These are the activations of a small network on made-up records, seen along a few directions, one row for each record.
Each row is followed by the record's values for the fields G, V, T, C, S, D.
A field that a record lacks is written none.
Other fields move the rows too, some of them a lot.
In the rows, 500 means zero.
Strong random noise was added to every row along 20 fixed directions; ignore it. To show where, here is one row again and again, with new noise each time:
[522 345 536 463 451 459 617 354 525 489 496 357 455 369 379 526 549 470
 253 659 459 449 341 553 380 510 625 491 558 416 418 406 445]
[339 663 411 493 421 669 703 516 559 527 640 628 425 621 476 584 508 426
 459 433 547 279 409 381 441 419 454 523 479 412 379 639 558]
[546 518 542 541 528 625 522 526 502 613 564 464 565 506 557 457 446 397
 429 526 496 573 587 343 596 627 498 423 394 606 513 364 543]
[653 387 401 509 382 372 621 245 621 573 279 381 323 553 517 440 571 386
 398 567 649 634 398 566 686 788 521 715 471 445 559 692 429]
[535 483 364 678 458 468 697 585 508 648 488 429 460 582 517 472 473 715
 731 518 421 293 513 428 416 648 417 663 676 502 470 670 574]
[465 512 564 544 432 597 534 455 594 383 604 527 417 389 546 577 517 358
 397 420 444 456 333 424 520 419 562 422 461 548 464 363 478]
[554 460 478 398 493 481 421 378 532 393 418 583 519 474 518 341 696 590
 620 606 492 470 515 533 535 571 383 455 432 509 547 525 475]
[419 558 390 440 512 647 702 604 415 617 540 516 613 695 498 377 436 484
 336 601 641 569 693 178 600 562 542 485 485 561 471 413 495]
[576 408 576 691 568 396 424 368 570 611 531 452 447 389 410 482 572 598
 456 625 377 347 517 526 633 565 408 409 696 547 556 404 487]
[512 584 549 498 493 555 652 389 521 445 564 525 611 566 552 530 624 242
 476 606 516 404 341 448 590 499 436 454 403 414 421 682 375]
[575 359 305 423 472 561 621 564 485 648 552 378 465 688 486 526 430 602
 599 393 389 434 445 467 371 662 562 416 409 561 370 550 521]
[592 454 446 564 485 451 513 549 510 568 507 505 366 496 576 586 565 593
 557 400 512 580 372 408 509 657 541 643 583 569 522 714 633]
[466 453 443 486 346 689 609 408 561 518 516 453 309 400 474 496 558 347
 262 548 773 345 542 417 505 603 603 767 637 432 401 511 628]
[408 544 335 530 576 471 531 604 399 480 447 741 587 535 568 430 390 578
 488 477 491 503 499 439 535 424 581 406 540 502 358 584 389]
[479 600 481 533 398 397 414 555 547 452 571 491 486 440 553 692 404 436
 489 402 481 493 479 662 662 390 447 312 342 528 564 417 464]
[451 564 586 560 603 430 485 450 445 439 387 546 583 383 444 422 482 491
 408 526 499 648 452 459 533 431 545 475 524 507 589 407 454]
[432 518 583 656 376 456 264 674 593 619 562 531 416 235 494 715 440 575
 442 585 550 237 715 798 533 489 432 726 696 447 402 430 527]
[509 507 475 580 625 326 461 497 288 564 476 245 564 530 413 404 374 573
 543 488 532 602 530 499 599 530 636 498 592 457 551 349 391]
[427 506 300 270 470 491 593 388 399 427 409 434 434 742 437 419 494 512
 516 322 639 665 457 444 589 479 601 507 430 449 477 515 414]
[577 384 480 403 440 551 642 456 485 484 330 291 640 671 517 494 519 402
 576 382 484 721 592 404 679 609 480 569 477 642 509 472 326]
[524 574 573 425 494 387 572 497 499 371 644 606 434 549 607 469 390 415
 307 729 626 648 494 428 548 259 536 347 516 502 587 357 611]
[517 406 525 582 537 496 576 403 534 465 523 428 393 553 490 507 535 606
 629 405 433 467 457 380 638 403 471 500 799 610 550 312 576]

[620 456 487 610 480 449 440 378 519 487 621 604 295 523 560 357 426 502
 498 607 491 376 599 468 519 442 468 472 765 495 382 660 466] => G=g3, V=v1, T=t1, C=c2, S=s1, D=d1
[478 543 479 517 465 530 669 582 427 545 563 444 597 434 531 517 385 512
 477 600 494 401 532 511 312 449 490 481 480 414 441 502 635] => G=g2, V=v2, T=t1, C=c2, S=s1, D=d4
[485 561 595 494 482 416 295 463 478 396 571 510 393 296 513 553 413 441
 351 454 526 650 445 585 544 366 600 376 441 490 551 323 521] => G=g3, V=v1, T=t1, C=c1, S=s1, D=d2
[486 378 388 380 453 597 623 520 512 396 377 484 588 563 596 421 436 425
 549 545 545 523 514 540 503 481 594 471 418 525 406 270 410] => G=g2, V=v1, T=t2, C=c1, S=s1, D=d2
[571 572 406 465 560 560 434 527 483 546 586 660 456 624 572 343 633 583
 643 536 517 443 514 323 444 717 408 472 351 522 521 777 602] => G=g1, V=v1, T=t1, C=c1, S=s1, D=d4
[508 321 312 601 405 566 674 502 555 546 473 529 504 454 551 541 543 571
 388 551 463 370 512 384 706 545 509 354 629 625 447 395 485] => G=g3, V=v1, T=t2, C=c1, S=s1, D=d3
[599 324 320 557 417 547 615 437 572 517 398 624 294 476 721 426 313 487
 474 333 440 617 477 487 512 582 611 541 568 588 351 553 582] => G=g2, V=v2, T=t2, C=c1, S=s3, D=none
[538 483 733 434 511 544 283 443 433 310 725 580 429 442 645 471 714 514
 495 432 418 650 647 278 654 412 411 534 734 611 466 542 495] => G=g2, V=v2, T=t1, C=c2, S=s1, D=d3
[505 593 423 653 572 490 609 436 442 443 377 416 508 565 485 367 344 361
 629 467 719 413 595 516 580 420 489 537 622 488 674 466 616] => G=g2, V=v2, T=t2, C=c1, S=s2, D=none
[569 445 366 672 540 467 346 689 584 489 556 473 480 464 533 551 632 636
 641 390 589 344 387 416 776 515 523 265 453 762 804 196 585] => G=g3, V=v2, T=t2, C=c2, S=s1, D=d4
[500 493 373 619 561 491 710 449 473 544 516 700 527 603 737 348 385 470
 499 686 506 491 501 369 716 484 510 406 619 467 358 464 468] => G=g2, V=v1, T=t2, C=c1, S=s1, D=d3
[387 451 593 490 401 611 419 468 533 453 525 487 537 347 424 593 622 497
 506 473 377 265 594 678 429 452 407 628 620 411 285 512 344] => G=g2, V=v1, T=t2, C=c2, S=s1, D=d3
[577 418 404 581 497 352 598 378 519 456 520 593 364 594 633 362 417 571
 490 492 425 553 467 405 676 410 517 411 683 547 456 528 418] => G=g1, V=v2, T=t2, C=c2, S=s3, D=none
[449 389 496 541 485 487 417 513 531 450 380 560 441 349 424 461 502 546
 335 486 442 506 449 508 369 543 667 624 596 503 400 511 305] => G=g3, V=v2, T=t1, C=c1, S=s2, D=none
[540 526 472 616 538 279 495 557 345 672 447 259 595 473 449 475 261 428
 328 690 611 594 633 637 586 630 622 524 452 370 535 467 392] => G=g3, V=v1, T=t1, C=c1, S=s3, D=none
[501 402 522 532 438 510 474 685 384 395 425 497 701 217 661 653 725 610
 556 533 566 492 569 450 591 557 500 732 726 545 447 613 547] => G=g2, V=v2, T=t1, C=c2, S=s1, D=d4
[473 459 537 468 457 465 532 553 587 403 577 519 389 609 448 579 566 601
 508 499 368 468 436 431 337 420 477 514 583 539 512 560 464] => G=g2, V=v1, T=t1, C=c1, S=s2, D=none
[663 380 520 357 538 359 419 485 418 504 506 562 467 654 670 446 435 530
 656 611 459 679 563 664 467 477 489 569 604 462 346 705 456] => G=g3, V=v2, T=t2, C=c1, S=s1, D=d1
[584 561 492 554 568 523 423 594 491 610 518 595 486 422 474 519 549 391
 340 702 838 395 518 528 474 571 527 565 509 472 600 692 762] => G=g3, V=v1, T=t1, C=c2, S=s1, D=d3
[387 485 600 441 409 555 534 446 658 507 458 538 414 520 322 730 454 386
 211 371 400 557 541 532 419 390 463 514 538 540 451 549 426] => G=g2, V=v1, T=t1, C=c1, S=s2, D=none
[375 420 314 502 479 521 373 558 544 535 474 659 409 479 404 642 656 632
 303 252 494 477 375 422 695 552 626 432 526 588 439 558 300] => G=g3, V=v2, T=t1, C=c2, S=s1, D=d2
[474 524 423 634 419 581 431 433 500 511 501 585 451 318 537 207 382 653
 514 447 283 455 725 367 470 635 453 373 441 560 430 389 415] => G=g3, V=v1, T=t2, C=c2, S=s3, D=none
[476 588 621 600 563 570 425 396 488 244 512 550 452 478 559 172 546 450
 708 480 463 454 536 308 503 433 489 571 598 538 550 350 360] => G=g1, V=v1, T=t2, C=c1, S=s1, D=d2
[518 467 409 639 440 630 576 431 664 470 367 486 390 542 425 373 325 318
 468 338 560 266 612 501 474 509 496 524 515 589 523 433 452] => G=g1, V=v2, T=t1, C=c2, S=s1, D=d4
[437 659 627 478 551 535 268 696 520 351 646 687 424 501 561 526 613 456
 468 426 695 568 532 337 571 386 528 566 504 618 689 466 626] => G=g3, V=v2, T=t2, C=c1, S=s3, D=none
[547 330 412 473 487 637 414 541 571 661 499 368 481 487 487 598 692 448
 430 477 601 434 440 530 674 771 589 529 360 570 522 335 507] => G=g2, V=v2, T=t2, C=c1, S=s1, D=d4
[640 439 402 460 239 531 508 652 747 387 502 674 258 400 752 457 467 577
 492 624 656 572 518 496 454 510 491 508 353 686 668 344 770] => G=g3, V=v1, T=t2, C=c2, S=s1, D=d3
[425 380 385 471 408 599 565 388 520 446 275 424 498 364 401 481 502 663
 590 289 393 503 555 528 505 513 479 487 574 568 500 324 533] => G=g3, V=v1, T=t1, C=c1, S=s3, D=none
[422 697 626 501 589 458 416 479 502 427 509 521 493 546 458 344 424 449
 549 506 528 561 509 525 474 370 478 508 378 436 636 331 462] => G=g1, V=v2, T=t1, C=c1, S=s3, D=none
[499 441 545 456 567 591 323 480 527 727 390 557 626 470 488 661 506 468
 475 382 458 567 702 646 743 629 373 474 452 577 430 472 499] => G=g1, V=v2, T=t1, C=c1, S=s1, D=d1
[493 374 511 575 558 537 475 517 479 455 423 483 535 400 339 576 632 594
 478 415 525 306 567 435 466 435 494 579 851 605 518 620 549] => G=g1, V=v2, T=t1, C=c2, S=s2, D=none
[421 449 381 542 409 400 572 762 473 628 228 555 699 430 477 635 325 654
 259 427 414 766 721 516 525 594 524 546 461 631 476 602 328] => G=g2, V=v1, T=t1, C=c2, S=s1, D=d3

Here are new rows. What are their fields?
[400 626 464 570 432 545 545 446 525 461 500 518 540 493 531 386 500 451
 502 525 453 507 529 415 651 531 438 394 317 483 561 371 342] => G=g3, V=v1, T=t2, C=c1, S=s2, D=none
[525 472 229 460 330 317 539 506 546 328 528 428 339 574 521 461 612 650
 570 612 761 287 501 562 669 433 467 389 505 487 725 402 578] => G=g2, V=v1, T=t2, C=c2, S=s1, D=d4
[478 585 633 527 546 349 420 530 464 493 494 513 568 521 652 394 529 463
 481 676 446 813 430 472 653 615 575 604 336 423 512 407 185] => G=g2, V=v1, T=t2, C=c1, S=s1, D=d1
[424 390 281 351 543 591 507 568 387 607 494 639 512 660 567 489 503 482
 347 530 730 494 619 458 676 547 661 596 638 444 239 553 428] => G=g2, V=v2, T=t2, C=c1, S=s1, D=d4
[543 414 514 447 624 520 366 471 544 494 371 720 412 417 395 544 564 561
 391 352 514 549 448 503 352 490 523 508 610 614 529 711 687] => G=g1, V=v2, T=t1, C=c1, S=s1, D=d2
[446 478 513 500 458 625 576 549 552 537 439 640 560 471 513 510 585 557
 462 635 506 466 675 436 473 537 385 630 640 540 451 584 566] => G=g2, V=v1, T=t2, C=c1, S=s2, D=none
[504 390 343 422 480 517 588 533 575 401 421 764 451 590 693 477 501 600
 627 433 381 615 289 454 508 463 581 429 475 576 352 515 409] => G=g3, V=v1, T=t2, C=c1, S=s1, D=d2
[343 707 454 607 592 623 481 600 405 556 629 713 543 420 551 498 502 574
 535 277 325 459 315 254 392 562 562 435 381 455 353 685 493] => G=g3, V=v2, T=t1, C=c1, S=s3, D=none
[602 434 556 569 537 506 518 576 537 379 507 461 513 514 425 405 541 493
 430 495 404 566 482 278 349 475 531 356 488 730 682 486 474] => G=g2, V=v1, T=t2, C=c1, S=s1, D=d4
[694 312 533 552 430 396 422 492 688 368 317 312 567 449 442 523 711 382
 540 679 641 361 445 645 629 622 497 535 457 643 733 413 333] => G=g1, V=v1, T=t2, C=c2, S=s2, D=none
[457 424 516 406 529 494 472 603 620 398 498 560 451 758 405 506 565 575
 635 425 361 467 363 541 327 382 525 522 487 571 501 489 289] => G=g3, V=v2, T=t2, C=c1, S=s2, D=none
[572 538 657 547 484 564 516 496 426 457 628 329 512 434 724 617 525 427
 752 385 479 612 487 385 625 523 462 630 607 529 497 427 701] => G=g2, V=v1, T=t1, C=c1, S=s3, D=none
[724 424 476 623 395 554 360 491 628 364 519 499 388 292 682 357 532 285
 452 567 566 447 499 489 507 733 537 387 235 650 643 469 555] => G=g2, V=v1, T=t2, C=c1, S=s1, D=d4
[459 626 502 540 587 650 308 516 396 548 536 629 507 378 498 383 507 395
 416 502 755 469 659 422 593 569 561 568 524 459 480 546 611] => G=g3, V=v1, T=t1, C=c2, S=s3, D=none
[336 531 467 470 513 504 508 575 473 567 538 482 442 547 463 449 539 763
 616 577 541 471 487 499 534 434 534 616 598 418 513 168 539] => G=g3, V=v1, T=t2, C=c1, S=s1, D=d3
[404 558 532 730 437 454 569 524 595 637 509 520 489 314 488 609 570 779
 507 506 300 458 505 359 658 584 351 486 616 559 616 366 585] => G=g3, V=v1, T=t1, C=c1, S=s3, D=none
